Each row below holds a small network's activations on one input, seen along a few directions.
Each table varies a few parts of the input and shows all the possible inputs, shuffled.
A made-up example of a description, with smaller parts first: one of 2 separate values, together with either a single point or one of 9 places along a line or (one of 6 places along a line, together with one of 8 places around a ring).
Shared parts are said once, and a part with two or three values counts as separate values.
In the rows, 128 means zero.

Other details of the inputs vary at random and push rows far along two fixed directions, the same in every table; ignore that.

Table:
x1: [104 122 101 101 145  94 147 146 127 124 157]
x2: [203 150 169 130  63 114 131 111 135 125  81]
x3: [200 143 164 129  63 113 134 112 139 128  83]
x4: [133 115 137 141 131 171 117 113 135 132 111]
x5: [123 134 137 160 129 163 102 123 117 134 120]
x6: [127 119 137 139 141 169 119 117 132 131 116]
x7: [113 121 120 125 150 137 132 130 132 131 129]
x8: [135 114 139 143 130 175 116 115 132 131 113]
x9: [131 121 139 144 139 178 111 117 131 130 112]
x10: [125 140 146 165 127 165 103 124 122 132 112]
x11: [188 145 153 117  71  90 144 116 137 124  99]
x12: [118 120 120 122 142 134 129 126 128 124 138]
x13: [123 124 117 121 133 131 129 132 133 131 129]
x14: [ 91 138 109 123 147  85 136 145 114 120 166]
x15: [127 119 135 140 142 168 120 119 135 134 113]
x16: [113 137 127 143 130 122 119 132 120 126 136]
x17: [127 123 130 140 137 170 114 125 134 135 111]
x18: [170 147 131  89  79  32 169 136 132 119 129]
x19: [102 119 102 105 148 105 141 140 128 126 152]
x20: [105 121 106 108 147 105 144 139 131 127 149]
x21: [102 127 104 102 155  92 144 144 121 119 163]
x22: [114 115 118 122 144 132 134 126 132 128 136]
x23: [120 120 118 124 137 139 125 135 130 130 135]
x24: [103 120 102 100 150  91 143 141 123 120 162]
x25: [117 115 121 127 141 143 130 129 134 133 127]
x26: [169 146 131  91  80  38 164 134 133 122 122]
x27: [110 120 113 108 146 104 144 131 124 120 154]
x28: [190 168 167 149  65 108 118 121 120 130  88]
x29: [117 133 147 163 136 173 103 119 121 133 120]
x30: [107 121 105 104 147  97 143 142 123 121 159]
x31: [173 160 156 128  66  69 137 124 122 123 114]
x32: [108 121 106 107 144 105 136 139 127 125 151]
x33: [111 139 124 143 138 127 117 133 113 129 141]
x34: [128 114 133 140 137 172 112 116 132 131 117]
x35: [126 115 130 139 135 169 116 121 138 137 110]
x36: [123 121 120 128 137 146 120 130 131 132 128]
x37: [107 119 109 106 149 101 143 138 123 119 159]
x38: [121 132 139 163 133 173 100 126 117 135 120]
x39: [125 134 143 164 124 165 104 125 124 132 115]
x40: [ 99 125 103 103 156  95 148 143 127 125 154]
x41: [ 92 132 119 126 145  98 134 140 114 123 166]
x42: [135 126 135 142 131 170 110 124 133 134 109]
x43: [117 130 143 161 131 171 104 118 123 134 122]
x44: [133 121 132 139 132 164 112 121 132 133 116]
x45: [117 118 119 123 142 133 133 128 134 132 129]
x46: [105 118 109 103 148  97 147 133 124 118 159]
x47: [186 146 146 113  69  83 145 128 139 129  98]
x48: [132 118 134 140 133 165 121 116 137 134 112]
Each input here is: one of 4 places along a line, together with either one of 3 separate values or one of 9 places around a ring.
Q: Changing only the place on the line of 4 turns x23 into x32. The same change can be made to x37. Which row results?
A: x34
Q: Changing only the place on the line of 4 turns x14 into x10. The same change can be made to x43. Which row results?
A: x29
Q: Change only the place on the line of 4 in x27. List by row number the other rows that result.
A: x2, x8, x46
Q: A walk changes only the place on the ring of 9. It starts at x13 and steps to x20. List the rest of the walk in order.
A: x45, x48, x11, x27, x12, x44, x36
Q: Change only the choice among 3 separate values in x39. List by row number the other rows that result.
A: x38, x41
Q: Change only the place on the line of 4 in x1. List by row number the other rows that result.
A: x13, x17, x19

Table:
x49: [140 139 131 141 102 116 118 126 131 127 118]
x50: [102 112 110 129 153 143 131 147 131 128 144]
x51: [106 127 127 121 138 108 149 133 130 134 142]
x52: [132 141 156 145 138 146 117 120 108 110 138]
x53: [139 125 134 119 126 141 119 114 131 123 120]
x54: [124 128 131 139 149 152 128 119 124 137 113]
x55: [125 139 115  96 128  82 143 153 128 121 149]
x56: [105 127 122 126 140 106 147 135 138 126 136]
x57: [128 136 133 133 132 125 133 123 138 129 113]
x58: [127 130 120 129 143 153 115 138 132 124 121]
x59: [132 112 138 128 120 148 126 116 132 131 130]
x60: [119 131 134 136 148 155 125 118 127 138 116]
x61: [129 123 130 136 124 148 121 141 140 128 121]
x62: [147 136 138 123 106 127 126 140 138 130 117]
x63: [141 121 123 121 130 132 127 114 127 120 121]
x64: [130 138 125 130 123 130 114 123 117 134 127]
x65: [131 129 127 127 139 161 115 135 125 134 123]
x66: [137 137 132 136 132 132 132 119 129 130 105]
x67: [142 125 132 131 122 143 127 139 128 134 121]
x68: [158 123 147 129 101 142 124 111 133 131 113]
x69: [120 132 118 100 120  82 147 156 132 123 151]
x70: [122 129 130 141 120 143 113 125 123 139 129]
x71: [123 138 106 109 131  76 138 136 109 125 150]
x72: [ 76 101 104 108 166 122 137 134 130 120 173]
x73: [157 137 138 144 101 135 113 120 121 137 107]
x74: [151 141 140 141 101 138 110 119 123 138 111]
x75: [122 133 120 144 134 148 104 123 125 128 119]
x76: [139 121 133 133 119 143 128 141 130 134 122]
x77: [155 143 120 104 106  75 148 147 128 120 129]
x78: [ 26 103  73 117 231 129 146 144 118 124 189]
x79: [ 83 106 119 144 173 162 133 129 128 139 140]
x80: [127 126 124 135 139 157 115 138 136 127 120]
x81: [129 132 142 135 124 137 134 121 132 139 115]
x82: [128 124 128 143 115 132 121 128 122 136 128]
x83: [155 141 131 146 106 136 110 117 122 130 101]
x84: [129 125 127 148 114 134 118 126 127 133 121]
x85: [137 126 124 131 124 137 128 140 133 128 121]
x86: [ 93 117 105 140 152 135 120 131 121 130 147]
x87: [138 129 134 126 118 143 125 139 130 135 124]
x88: [140 130 122 130 134 148 119 136 126 127 115]
x89: [149 144 144 140 118 138 124 116 137 129  92]
x90: [120 121 135 144 141 151 132 122 130 139 116]
x91: [126 145 117 114 120  91 124 133 119 125 138]
x92: [131 123 134 131 122 151 124 140 133 136 127]
x93: [119 120 106  95 147  88 148 128 115 117 158]
x94: [140 140 141 123 119 114 140 123 130 136 115]
x95: [123 115 115 109 141 112 139 124 121 122 147]
x96: [129 137 142 132 128 134 128 121 136 134 110]
x97: [132 136 126 142 118 131 111 125 128 128 119]
x98: [149 140 127 135 104 110 123 124 122 129 116]
x99: [146 144 130 108 113  67 159 130 124 128 126]
x100: [136 130 131 126 128 151 120 137 129 135 124]
x101: [146 124 141 120 106 124 129 116 137 124 122]
x102: [150 127 134 123 112 124 127 114 136 119 117]
x103: [116 127 142 139 129 142 130 125 140 136 116]
x104: [ 89 123 137 149 176 165 115 126 108 111 164]
x105: [138 117 126 126 128 137 127 115 130 122 123]
x106: [107 126 124 142 133 148 108 128 128 135 133]
x107: [122 133 140 133 128 132 132 125 139 135 116]
x108: [126 124 135 159 116 164 103 122 135 134 111]
x109: [150 121 133 126 109 123 134 114 133 122 119]
x110: [137 111 131 133 119 140 130 116 134 124 122]
x111: [122 127 131 140 114 135 118 128 125 138 131]
x112: [129 118 124 129 140 155 115 113 132 120 121]
x113: [145 151 154 122 105  71 149 132 111 103 153]
x114: [121 140 146 124 123  82 148 137 110 103 167]
x115: [141 153 132 103 115  69 151 131 130 125 123]
x116: [124 124 136 145 129 139 136 123 136 134 112]
x117: [136 109 134 128 120 137 132 118 130 128 129]
x118: [104 100 117 126 157 153 128 121 124 128 147]
x119: [ 89 123 110 133 156 142 110 132 123 132 148]
x120: [157 131 137 112 110 119 131 113 125 125 121]
x121: [133 115 132 127 117 130 130 119 140 120 127]
x122: [137 126 125 101 121  99 141 123 125 122 143]
x123: [157 141 124 102 107  78 148 147 124 125 132]
x124: [121 124 112 115 152 132 129 144 119 129 139]
x125: [135 130 127 128 122 133 126 140 138 125 122]
x126: [132 142 127 115  94  69 137 138 128 126 139]
x127: [132 121 134 156 122 167 106 119 123 141 114]
x128: [118 134 117 114 132  75 160 135 128 124 139]
x129: [136 117 140 135 128 173 108 109 137 129 113]
x130: [115 116 115 113 137 112 137 126 133 116 146]
x131: [120 135 114 105 142 114 129 147 126 123 141]
x132: [124 132 134 138 130 130 134 124 140 130 114]
Q: What do these inputs look like to the network?
A: one of 4 places along a line, together with either a single point or (one of 4 separate values, together with one of 5 places around a ring)
Q: Changing only the place on the line of 4 turns x122 into x68. The same change can be made to x100. Which row results?
A: x87
Q: Changing only the place on the line of 4 turns x86 into x84. The same change can be made to x67. Which row results?
A: x76
Q: Change only the place on the line of 4 in x81. List by row number the other rows that result.
A: x51, x60, x94
Q: Change only the choice among 4 separate values in x60. List by row number the other rows that result.
A: x64, x65, x120
Q: A walk changes only the place on the ring of 5. It starts at x100 and steps to x123. List the rest of the walk in order.
A: x77, x80, x55
Q: Change only the choice among 4 separate values in x71. List by row number the other rows that result.
A: x54, x93, x124
